Each row below holds a small network's activations on one input, seen along a few directions.
In each table, some parts of the input vary, and every possible input appears once, in random order.
A made-up example of a description, with smaller parts first: line(4) and (point or (values(2) and ring(5)) or line(11)).
Shared parts are said once, and a part with two or three values counts as separate values.

Other details of the inputs vary at random and push rows far along three fixed directions, the same in every table; ignore that.

Rows:
row 1: -34 -12 -13 -20 -21  19  54  51  60 -22   8
row 2:  52  -9  -6  -6 -29 -53 -12  43  15  26  -3
row 3: -17  23  21  11   5 -23 -37 -32 -19   3 -20
row 4: -44  11   8  -2  18  59 -12  -8 -17 -25 -29
row 5:  18  27   6  28 -13 -18 -54   5 -41  66  20
row 6:  14  -3 -28  49 -14 -30 -38 -12 -30  53  37
row 7: -28  11  27 -46   3  36  46  27  34 -20   2
row 8: -47   3 -10   5   5  19 -10  -2  -3  -2   9
row 9: -51  -4 -15   7  20  53   0 -14  -2 -42 -24
row 10:  -7  -8 -31  35 -23  17 -42  23  11   3 -21
row 11: -11  -8 -47  43 -30 -22 -38  13  12  22 -19
row 12:  15 -19 -15  -6  -5 -33  29  33  21   0  -4
row 13: -30   9 -23  17  -8  20 -22 -18  11   7  10
row 14: -39  16   1  -1   7  20 -14  -4 -11   0  12
row 15: -33  13   8  -8  18  18  -9 -22 -20  -7 -29
row 16:   3  20  40 -25 -20 -22  10  28  25  11  20
row 17:  22  -8   0 -21 -20  18  23  32  43 -28 -11
row 18:  38 -13 -17  -8 -29 -42   6  41  41  12 -10
row 19:  -5  15  25  26   8  -3 -44 -21 -34   4  -9
row 20:  54 -29   2   6  31  -6  49 -63 -20 -14  31
row 21: -51   6  -3  -4  18  59  -2 -18  -9 -49 -23
row 22:  36   5   4 -15 -31 -24   7  45  28  24  25
row 23:  18   4   3  26  -8  13 -46   6 -28  26 -15
row 24:   5 -17  -4 -27   0 -19  33  23  27 -18 -11
row 25:  28  -6  22 -36  42 -21  41 -45 -24 -21  15
row 26:  50   2  34 -32  36 -18  35 -71 -26   0  10
row 27:  44 -29  10   4  40 -15  46 -42 -47  -7  30
Description of these inputs: values(3) and (point or (values(2) and line(4))).
Changing only the values(3) part turns row 13 into row 18. The same change can be made to row 14. Which row results?
Answer: row 25
Change only the values(3) part in row 17. List by row number the other rows that result.
Answer: row 2, row 22
Change only the values(2) part in row 10. List by row number the other rows that result.
Answer: row 9
Change only the values(2) part in row 21. List by row number the other rows that result.
Answer: row 17
